cols: N Y G K Z
[141 107 103 138  73] = vaz
[154 140 113 190 114] = zotom
[117  97 118  85  93] = zetik
[143 108 105 141  72] = tezi
down: [138 190] | K
down: [103 113] | G

cols: U J B S R
[ 80 134  95 158 101] : pifa
[102 156  94  82 129] : tazem
[190 109 120 104 113] : Fisa
[190 109 124 101 115] : Sepu
[190 109 126 100 116] : lanuz
[101 129  82 156  94] : zaku
[ 82 133  88 158  96] : Gis
[134 122 186 112 156] : fosu
order: [ 94 129  82 156 101] | zaku
down: [100 156] | S
asked: [ 80 134  95 158 101] | pifa
down: [113 115] | R

cols: W X L P Q
[161 134 137 169 137] : seb
[176 131 155 178 111] : Danil
[138 135 174 140 166] : sibo
[ 64 129 126  68 137] : Tebe
[ 76 123 114  74 124] : vas
[166 139 140 174 135] : bafol
[110 106 129 101  97] : todir
[ 64 129 126  68 127] : tapin
[154 121 109 154 135] : pir
[139 173 166 140 135] : rak
[ 96 108 110  87 114] : lav
down: [178 140  68  74 174 101] | P
order: [135 174 140 139 166] | bafol
order: [109 154 135 154 121] | pir
order: [135 140 166 173 139] | rak
down: [139 106 129 121 173] | X
down: [ 68  74 174 101] | P
down: [137 111 166 137] | Q

cols: M E C F D T
[142 145 145 146 137 146] = Bod
[138  84 125 130 115 117] = melip
[146 145 145 143 137 146] = totuv
order: [137 146 142 145 145 146] | Bod
order: [146 143 145 145 146 137] | totuv
down: [138 146] | M
order: [146 142 145 145 146 137] | Bod
order: [146 137 146 145 145 142] | Bod

cols: rup gidul vos kip maso savob nini
[119 125 138  87  83 160 132] = lus
[115 135 119 123 158 143  93] = Zev
[171  58 128 100  72  81 170] = tise
[119 125 138  87  83 160  75] = gab
[142 113 129 150 120 120 134] = Zov
[170 128  71 171 100  58  81] = poner
[151  93 119 153 124 114 134] = veli
[171  58 128 152  72  81 170] = Fiv
order: [170  81  72 100 128  58 171] | tise
down: [115 171 119 142 170 151] | rup
down: [158  72  83 120] | maso

cols: Fivu vela rufub zuteb mim tabud govis giv tevab
[ 66 101  59 102 112 142 129 123 192]  Muvop
[ 58  92  57 122 108 146 119 126 135]  vobib
[ 54 104  55 126 138 145 136 118 148]  Rin
[ 61  93  57 114 120 158 119 131 126]  rezu
[141 116 149 135 144 155 130 186  98]  dip
[ 68 129  59  83 101 155 119 152 174]  Vilak
[144 145 134  79 125  93 125  97  89]  gapi
[ 84  75  87 143 127 141 123 118 107]  sab
[109 172 107  82 125 119 123 105 168]  rasin
[157 169 162 105 125 126 123 156 132]  sul
[144 145 134  79 122 150 124 158 160]  misa
down: [134  87 107] | rufub
down: [102 122 126 114 135  83  79 143  82 105] | zuteb
down: [146 145 158 155 155  93 141 119] | tabud
down: [123 126 118 131 186 152  97] | giv

cols: dus kogi fod geni zote lal Lil mot Debom Zagu
[102 107 181  90 148 146  74 104 118  72] = pel
[128 119 148  69 118 135 116  99 138 115] = Noro
[128 107 181  90 148 146  74 104 118  72] = kabu
[ 74 148  90 146 104 102 119 107 181  72] = Mer
down: [ 90 146] | geni
order: [104 146 107 118  90 102  74  72 181 148] | pel

cols: lome Katuf Bul niri pesop nomo gazag Livo
[172 118 116 116 140 108 127  73] : lari
[142 189 160 138 117 152 105 139] : foriv
[143 156 125 120 149 113 129  77] : gega
[172 116 108  72 118 140 116 127] : Pagap
down: [143 172] | lome
down: [139  77 127] | Livo
order: [ 72 108 116 116 118 127 140 172] | Pagap
order: [140 108 127  73 172 118 116 116] | lari

cols: Bubab dom daf niti
[100 151 196  90] = siti
[160 147 110 103] = Pof
[102  86 195  83] = Gosaz
[147 136  91 124] = Dadam
[115 136  85 100] = segid
[ 89 130 142 161] = kagu
[ 78 131 161  56] = Zepit
[115 100 137  85] = fanot
[ 89 196 151 100] = fepiv
[ 73 145 198 117] = gopa
[172 183 169 101] = Sebon
order: [115  85 100 137] | fanot
order: [ 90 196 100 151] | siti
order: [ 73 117 145 198] | gopa

cols: murin Bogi Kudek vosob kame luvuf Tir Pog Suvik
[113 201 119 119 129 198  97 135 101] : seg
[157  85 142 127 100 147 164 122 117] : bamep
[117 114  81 101 167 123 104  91 112] : buv
[125 154 109 128 116 150 150 150  93] : nuli
[112 143 185 136 119 145 172 183 149] : vadi
[161 181 170 133 136 134 119 141  94] : zed
[125 154 109 128 116 150 140 115 102] : kina
[157  85 142 127 100 147 144 122 117] : Fitu
[100 158 148 110 139 133  82 119 123] : zak
[132 107 155 126 152 107  86 143 161] : Safod
[ 94  91 134 129  92 132 140  84 163] : ludob
down: [161 125] | murin
down: [119 142  81] | Kudek
down: [114 154 143 181 154] | Bogi

cols: rekek Tiz lizis som fulot
[135 170 115 118 162]  salo
[170  69 175 118 104]  nad
[160 147 109 156 102]  Mel
[140  99 160 114 163]  Vofo
[114 123 149 110 168]  dabe
[160  97 109 156 102]  Gam
[113 168 123 110 149]  tup
[151  91 143 144 150]  kore
down: [114 110] | som
order: [149 114 110 123 168] | dabe
down: [ 97 168  91] | Tiz

cols: bapa vadez notuk vur Zezas Rubi gufe Sarif muk dop
[ 99 136 110 111 118  70 121 126  78 128]  metud
[138 112  60 157 117 126  97  90 104 148]  vasuk
[ 99  56 117 161 143 135 156 188 116 122]  sope
[121 119  91 166 160 132 118  76 102 139]  mobu
[150 100 110 115 128 129 114  98 110 149]  Ler
[150 159 140 122 109 113  78 147 161 116]  razis
[202  77 121 110 105 149 132 139 116  99]  felof
[139 183 150 164 153  58 156 134 179 115]  Rem
[ 58 134 115 150 153 139 183 165 179 156]  Sipiz
order: [ 58 115 134 139 150 153 156 165 179 183] | Sipiz
order: [156 179 165 183 139 153 150 115 134  58] | Sipiz

cols: Rego Ripi temam zapus
[107 119 130 128] = fuva
[118 128 130 107] = posu
[118 130 129 107] = vaba
down: [107 118] | Rego
order: [107 129 130 118] | vaba
down: [130 130] | temam
order: [107 118 130 129] | vaba
order: [118 130 128 107] | posu
down: [128 130] | Ripi
down: [119 128] | Ripi

cols: padu zusob Lekel vin Dab folu
[165 131 152  67  87 139] = lig
[ 67 165 139 152 131  88] = tigi
[ 67  88 165  86 132 118] = Bom
[113 129 161 140 109 108] = ziki
order: [ 67  87 131 139 152 165] | lig
down: [ 86 140] | vin
down: [139  88] | folu
down: [ 67  67 113] | padu
order: [ 88 131 152 139 165  67] | tigi
order: [118  67  88 165  86 132] | Bom
order: [ 88  67 165 139 152 131] | tigi

cols: Mab Pemek buda dedo keva rotal
[168 135 114 153 183 160] = Nefa
[167 135 114 160 153 183] = zipu
[161 167 114 134  82 112] = faki
down: [153  82] | keva
order: [112  82 134 114 167 161] | faki
order: [114 135 153 160 168 183] | Nefa
order: [114 160 153 183 167 135] | zipu

cols: kava takid ged liru nete zosam sener
[145 167  81 119 122 139 118] = dasi
[157 189 120 130 110 122 130] = diru
[148 197 139 137 102 129 125] = Pirog
[143 127 118 145 113 131 100] = Las
[125 197 137 139 102 129 147] = dedum
[115  81 135 144 130 137 107] = kesun
[117 147 137 134 146 124 177] = tilor
[155 113  98 107 106 121 107] = detu
[163 180 120 140 111 130 125] = fas
[177 124 146 146 134 117 137] = Sazod
down: [189 197 127 197  81 147 113 180] | takid
down: [139 122 129 131 129 137 124 121] | zosam
order: [117 124 134 137 146 146 177] | Sazod
order: [146 124 177 117 147 137 134] | tilor
order: [111 140 180 130 120 125 163] | fas
order: [125 129 102 137 139 197 148] | Pirog
order: [197 139 137 102 129 125 148] | Pirog

cols: Raral mamot Kepad gep rike zifa gogut
[141 132 156 136 152 118  72] = neta
[127 102 157 147  53  85 200] = pumu
[133 132 198  52  59  56  95] = kilu
[141 136 118 153  72 132 156] = vovoz
[156  72 118 141 152 135 132] = rugo
[ 52 133 198  59  56  95 133] = mun
order: [ 95 133  52 133 198  59  56] | mun
order: [132 135 152 141 118  72 156] | rugo
down: [153 141] | gep
order: [ 52 133  95  56 132 198  59] | kilu
order: [ 72 118 152 136 156 132 141] | neta
order: [132 133  56  59  95 198  52] | kilu

